Each row below holds a small network's activations on one input, seen along a few directions.
In each table, some parts of the input vary, and every possible input appears once, in random order.
A made-up example of a description, with smaller parts first: one of 5 places around a ring, together with either a single point or one of 9 places along a line or (one of 2 separate values, together with one of 6 places along a line).
Shared parts are said once, and a part with two or three values counts as separate values.
In the rows, 128 means zero.

Other details of the inputs vary at random and push rows far along three fixed directions, the same in every table; ignore that.
These rows show it; all are for the same input, with only those details redrawn:
[165  77  88   8 111 181  91  94 125  97 156]
[126 108 217 181 152 124  51 169 134  69 105]
[116 128  84  99 162 153 192  45 116 144 132]
[153  84 118  46  99 145  67 130 150  98 159]
[114 122 121 125 148 131 147  89 137 129 132]
[152  93  60  13 111 160 135  67 136 126 165]
[ 89 146 134 168 142  77 157 100 171 151 136]

Table:
row 1: [ 88 157  96 213 114  61 136 114 153 156 158]
row 2: [195 120 196 152 138 198 132 128  17  91  93]
row 3: [111 151 153 173  69  77 175 119 126 180 114]
row 4: [129 126  39  67 152 184 176  65 138 175 155]
row 5: [ 97 176 185 191 118  83 165 136 161 215  89]
row 6: [124 117 165 153 143 124  49 229 132  64 110]
row 7: [ 92 164 116 141 187 153 191  67 137 161 118]
row 8: [161 104 188 117  62 111  74 172 144 142 107]
row 9: [129 104 113 142 114  95  95 140 174 134 154]
row 10: [137 111 160 146 199 200 133  83  64  79  85]
row 11: [147 118 107 107 105 131  30 174 191 132 166]
row 12: [124 128  78  31 114 136 130 143 140 101 148]
row 13: [105 128 115 175 180 171 197  57  63 114 108]
row 14: [ 98 135  47 106  90  64 160 131 174 164 177]
row 15: [173 115 123  23  84 183 124 161  75 112  89]
row 16: [138 117 153 175 131 115  30 205 117  65 119]
row 17: [165 151 209 161 118 118  97 183 138 166 119]
row 18: [173 134 153  95  44  65  97 210 152 144 162]
row 19: [118 142 123 101  32  49 148 167 168 184 138]
row 20: [ 96 134 121 205 173 139 171  84  78 127 116]
row 21: [177  90 135 141 176 219  56 123  61  66 100]
row 22: [144 100 164 107 164 192  87 147  56  38  96]
row 23: [111 165  72 163 212 181 189  97  61 112  83]
row 24: [105 124 205 194 132 106  76 156 114  72 121]
row 25: [141 114  33  15 122 189 163  67 158 165 172]
row 26: [ 73 154 126 198 155  83 180 126 138 135 116]
row 27: [186 120 156 101  58  93  96 168 159 162 156]
row 28: [ 96 139  75  88  96  82 148 162 190 136 161]
row 29: [124 191 165 183 122  64 184 180 133 172 109]
row 30: [102 130 134 191 189 148 179  77 113 133 102]
- The inputs of row 26 and row 30 match in every part but one. If row 18 is changed in the same way as row 26 into row 30, which row does it become? => row 27
- Describe the family of inputs behind these rows. => one of 5 places along a line, together with either one of 2 separate values or one of 4 places along a line
- Which other rows agree with row 11 in the place on the line of 5? List them by row number. => row 4, row 5, row 7, row 17, row 25
- A walk changes only the place on the line of 4. It starts at row 22 and steps to row 26. List the rest of the walk in order. => row 14, row 16
- Which other rows agree with row 29 in the place on the line of 5? List them by row number. => row 6, row 12, row 15, row 23, row 28

Table:
row 31: [132 141 116 108  83  98 128 140 137 146 152]
row 32: [112 125 111  99 121 117 138 113 151 130 139]
row 33: [ 85 173 125 198 142  85 208 110 151 199 110]
row 34: [138 120 162 143 123 117  87 151 144 119 143]
row 35: [129 141 130 108  95 110 113 160 138 135 138]
row 36: [137 119 165 126  94 104  86 181 161 130 127]
row 37: [137 132 163 132 138 147 116 150  99 109 100]
row 38: [149 105 157 136 154 171  66 174  91  72  98]
row 39: [129 118 109 101 142 176 133 100 100 110 116]
row 40: [ 98 141 127 155 177 155 180  84  97 130 102]
row 41: [119 118 114 108 114 111 136 106 143 128 146]
row 42: [119 122 107 118 107 119 129 109 140 132 144]
row 43: [ 96 152 182 217 161  92 118 177 138 113 107]
row 44: [152 118 170 156 156 171  90 133  94  93 108]
row 45: [156 110 150  96 141 173 116 135  90 101  96]
row 46: [118 113 103 115  93 101 110 125 156 138 149]
row 47: [126 133 202 189 117  79  95 176 144 117 109]
row 48: [127 125 103 113 104  96 126 141 152 133 161]
row 49: [ 93 168 104 206 186 122 222  53 111 183 107]
row 50: [142 125 108 101 142 148 155  85 120 136 141]
row 51: [105 157 191 226 171 117 116 149 134 126  96]
row 52: [129 131 123 101 114 107 116 134 173 142 153]
row 53: [139 127 101 106 149 171 138 119  97 108 119]
row 54: [124 116  99 101 131 147 156  83 110 130 139]
row 55: [127 122  93 118 102  97 117 142 151 137 152]
row 56: [121 132 102 100 112  98 130 146 163 129 152]
row 57: [158 112 126 110 129 177 139 111  84 128 113]
row 58: [140 121 125 108  86 103 129 135 152 151 145]
row 59: [133 127 112 129 120 122 121 136 128 117 140]
row 60: [135 103 128 108 145 179  98 124  95  95 104]
row 61: [128 130 120 105 112 111 114 138 169 147 156]
row 62: [153 123 128 100 130 164 143 110  78 116 116]
row 63: [130 129 107 114 125 128 118 125 151 150 137]
row 64: [135 125  91 102 140 139 166  99 111 123 138]
- Describe the family of inputs behind these rows. => one of 2 separate values, together with either one of 5 places along a line or (one of 3 separate values, together with one of 4 places along a line)
- The inputs of row 35 and row 31 match in every part but the choice among 2 separate values. If row 53 is changed in the same way as row 35 into row 31, which row does it become? => row 59
- Change only the choice among 3 separate values in row 54. List by row number the other rows that result. => row 34, row 48
- A walk changes only the place on the line of 4. It starts at row 50 and steps to row 34. List the rest of the walk in order. => row 44, row 49
